A small network was shown many inputs. Here are its activations along a few directions, one row for each input.
In each table, some parts of the input vary, and every possible input appears once, in random order.
Descriptions start from the smaller parts, as in this example, which fits no table here: one of 8 places around a ring, together with either a single point or one of 9 places around a ring or (one of 3 separate values, together with one of 6 places along a line).
Shared parts are said once, and a part with two or three values counts as separate values.

Other details of the inputs vary at random and push rows far along three fixed directions, the same in every table; ignore that.

Table:
r1: -4, 15, 1, -10, 32, -16, 3, -55, 21, -25, 2, 3, -5, 6
r2: -20, 4, -42, 5, -13, -19, -24, -16, 49, 26, -13, 1, -18, 24
r3: -8, -28, -37, -5, -45, 7, -21, 10, 1, 28, 5, -13, -26, 27
r4: 37, -34, 14, 13, -5, 27, 46, 24, -43, -15, 31, -13, -2, -30
r5: -2, 14, 4, 6, 14, -29, 12, -46, 21, -19, -6, 3, -7, -6
r6: -6, -3, 5, 7, 35, -6, 12, -25, 19, -30, 1, 3, -1, -10
r7: -4, 5, 4, -5, 32, -1, 11, -33, 3, -28, 6, -4, -4, -10
r8: 9, -36, 14, 3, -6, 23, 30, 9, -42, -21, 20, 1, 2, -8
r9: 12, 64, 21, -6, 16, -17, -26, 18, 17, 25, -39, 27, 45, 2
r10: 2, -35, 11, 2, 3, 27, 27, 16, -39, -20, 16, -8, -1, -22
r11: 3, 5, -3, 7, 18, -28, 14, -42, 22, -22, -10, 13, -2, -4
r12: -15, 3, -44, -13, -7, -10, -35, -17, 38, 18, -12, -12, -23, 21
r13: 0, -2, -6, 4, 33, -2, 17, -30, -2, -31, 3, 8, 9, -5
r14: -16, -16, -34, -2, -37, -13, -14, 6, 25, 33, -13, -6, -28, -4
r15: -12, -7, -30, -6, -32, -6, -24, -7, 11, 26, 5, -19, -25, 27
r16: -14, -45, -10, 9, -73, 20, -1, 46, -22, 42, 23, -17, -32, 8
r17: 5, -10, -2, 5, 31, 3, 15, -25, -8, -42, 3, -3, 10, 0
r18: 15, 46, 42, -5, 8, 5, -20, 45, -8, 23, -15, 27, 44, 12
r19: 2, -28, 20, 11, -13, 9, 31, 17, -31, -18, 14, -7, -6, -34
r20: 6, 45, 41, -6, 2, 12, -24, 56, -11, 27, -10, 12, 35, -1
r21: 11, 42, 30, -15, 7, 13, -29, 49, -20, 23, -11, 3, 35, 7
Description of these inputs: either a single point or (one of 4 places along a line, together with one of 5 places around a ring).
A walk changes only the place on the line of 4. It starts at r17 and steps to r13. List the rest of the walk in order. -> r2, r9
A walk changes only the place on the ring of 5. It starts at r16 and steps to r18. List the rest of the walk in order. -> r2, r6, r20
Change only the place on the line of 4 in r6. List by row number the other rows that result. -> r10, r12, r14

Table:
r22: -11, 2, -10, -2, -30, 3, -20, 30, 10, 36, -2, -10, -9, 4
r23: -2, -8, -17, 0, -25, -14, 2, -26, 14, 4, 10, -9, -23, 15
r24: 3, -4, -20, -2, -33, 2, -15, 30, 5, 36, -5, -1, -3, 10
r25: -14, -14, -16, 8, -12, -15, 2, -16, 18, 2, -9, 2, -15, -7
r26: -10, -12, -13, 12, -10, -11, 3, -13, 24, 4, -2, 2, -18, -4
r27: 9, -6, -6, 8, 7, 0, 12, -11, 7, -13, 5, -2, -4, -5
r28: 12, -2, 15, 6, 11, -4, 21, -4, -13, -18, -2, 4, 5, -26
r29: -7, -12, -4, 2, 9, 5, 7, -10, 3, -14, 2, 6, -2, 0
r30: -4, -14, -29, 1, -9, -10, 2, -19, 14, 0, -4, -7, -15, 1
r31: 1, -6, 15, 4, 19, 12, 14, 0, -8, -20, 7, 5, 8, -7
r32: 6, 10, -1, -10, -7, 9, -9, 21, -12, 20, -8, 5, 14, 1
r33: 14, 4, 16, 4, 26, 0, 21, -7, -8, -25, 7, -5, 10, -18
r34: -5, 71, 6, -14, 34, -28, -39, -13, 43, 12, -35, 17, 27, 11
r35: 3, -14, -17, 10, -14, -8, 7, -11, 16, 6, 0, -1, -18, -7
r36: 8, 3, -2, -6, -16, 15, -8, 33, -12, 25, -2, 7, 10, 5
r37: 16, -19, 32, -3, -42, 32, 14, 47, -59, 17, 24, -3, 6, 1
r38: 2, -2, -6, -4, 17, 0, 9, -21, -2, -16, 2, -3, -3, -9
r39: -10, -17, -14, 10, -12, -11, 4, -9, 18, 2, -4, 5, -16, -4
r40: 13, -1, 15, 7, 18, -7, 24, -10, -11, -22, -5, 9, 13, -23
r41: 8, 0, 8, -3, 31, 6, 10, -10, -21, -28, 6, -6, 11, -6
r42: 4, -5, 17, 10, 17, 6, 17, 3, -5, -24, 6, 3, 10, -10
r43: -1, 2, -21, -7, -34, -1, -20, 26, 3, 38, -7, -9, -8, 3
r44: 0, -15, -23, 0, -7, 4, 2, -13, 12, 4, 6, -6, -17, 4
r45: -7, -8, 2, 0, 7, 8, 7, -6, 1, -9, 7, -5, -8, -8
r46: -6, -9, 4, 7, -2, -6, 10, -6, 1, -10, -3, 2, -7, -19
r47: -14, -4, -17, -9, -23, 8, -28, 28, -4, 30, -7, -5, -3, 18
r48: 27, -15, 57, 7, -39, 23, 29, 63, -69, 11, 19, 6, 19, -18
r49: -10, -5, -3, -2, 20, 2, -1, -14, -3, -22, 3, -7, -2, 1
r50: 10, 76, 54, -14, 47, -7, -27, -1, -3, -4, -16, 21, 55, 25
r51: -1, -14, -27, -1, 1, 3, -6, -14, 10, -1, 6, -11, -18, 15
r52: -7, 3, 3, -7, -16, 14, -13, 32, -13, 22, -8, 6, 11, 1
r53: 0, 6, -17, -10, -13, 6, -24, 19, 0, 31, 1, -15, -6, 15
r54: 15, -6, 14, 10, 12, -3, 23, -2, -8, -18, -1, 12, 9, -18
r55: -6, -9, -4, 2, 19, 3, 1, -11, 0, -22, 3, 1, 2, 8
r56: -14, -5, -8, 2, -12, -17, 1, -29, 20, -5, 7, -5, -19, 14
r57: 2, -4, 16, 8, 24, 0, 18, -3, -5, -30, 3, 8, 15, -10
r58: 4, 0, -3, -2, 18, 2, 10, -19, 3, -12, 7, -6, -4, -8
r59: -16, -6, -8, -4, -9, -10, 0, -30, 14, -2, 10, -2, -19, 18
r60: 5, 45, 20, -10, 6, 14, -41, 45, -3, 32, -19, 11, 30, 20
r61: -1, -10, 14, 6, 11, 4, 17, 4, -14, -24, 0, 3, 12, -14
r62: 2, 0, 35, 9, -3, -7, 21, -4, -15, -17, 9, 9, 5, -8
r63: -2, -3, -24, -12, -24, 8, -26, 25, -7, 34, -7, -8, -3, 19
r64: -1, -19, -26, -2, -3, 3, -4, -9, 4, -2, 4, -8, -14, 14
r65: -7, 71, 5, -19, 38, -21, -41, -15, 39, 14, -33, 19, 25, 13
r66: -3, -11, -17, -7, -15, -4, -7, -23, 2, 3, 14, -14, -21, 27
r67: 2, -5, 22, 9, 8, 1, 18, 5, -7, -14, 4, 2, 2, -23
r68: 1, -5, -15, 6, -4, -15, 6, -22, 20, 4, -1, -6, -19, -11
r69: -8, -6, -1, -1, 14, 7, -1, -8, -1, -15, 8, -11, -8, 2
Describe the family of inputs behind these rows. -> one of 2 separate values, together with one of 4 places along a line, together with either a single point or one of 5 places around a ring
Changing only the place on the line of 4 turns r31 into r42. The same change can be made to r36. Which row results? -> r24
Changing only the place on the line of 4 turns r48 into r23. The same change can be made to r46. Which row results? -> r34
Change only the choice among 2 separate values in r48. List by row number the other rows that result. -> r62
Which other rows agree with r28 in the place on the line of 4 and the choice among 2 separate values? List them by row number. -> r35, r40, r48, r54, r68
Change only the choice among 2 separate values in r39. List by row number the other rows that result. -> r54
Change only the place on the line of 4 in r58. List by row number the other rows that result. -> r33, r53, r68
Change only the place on the line of 4 in r44. List by row number the other rows that result. -> r27, r35, r51
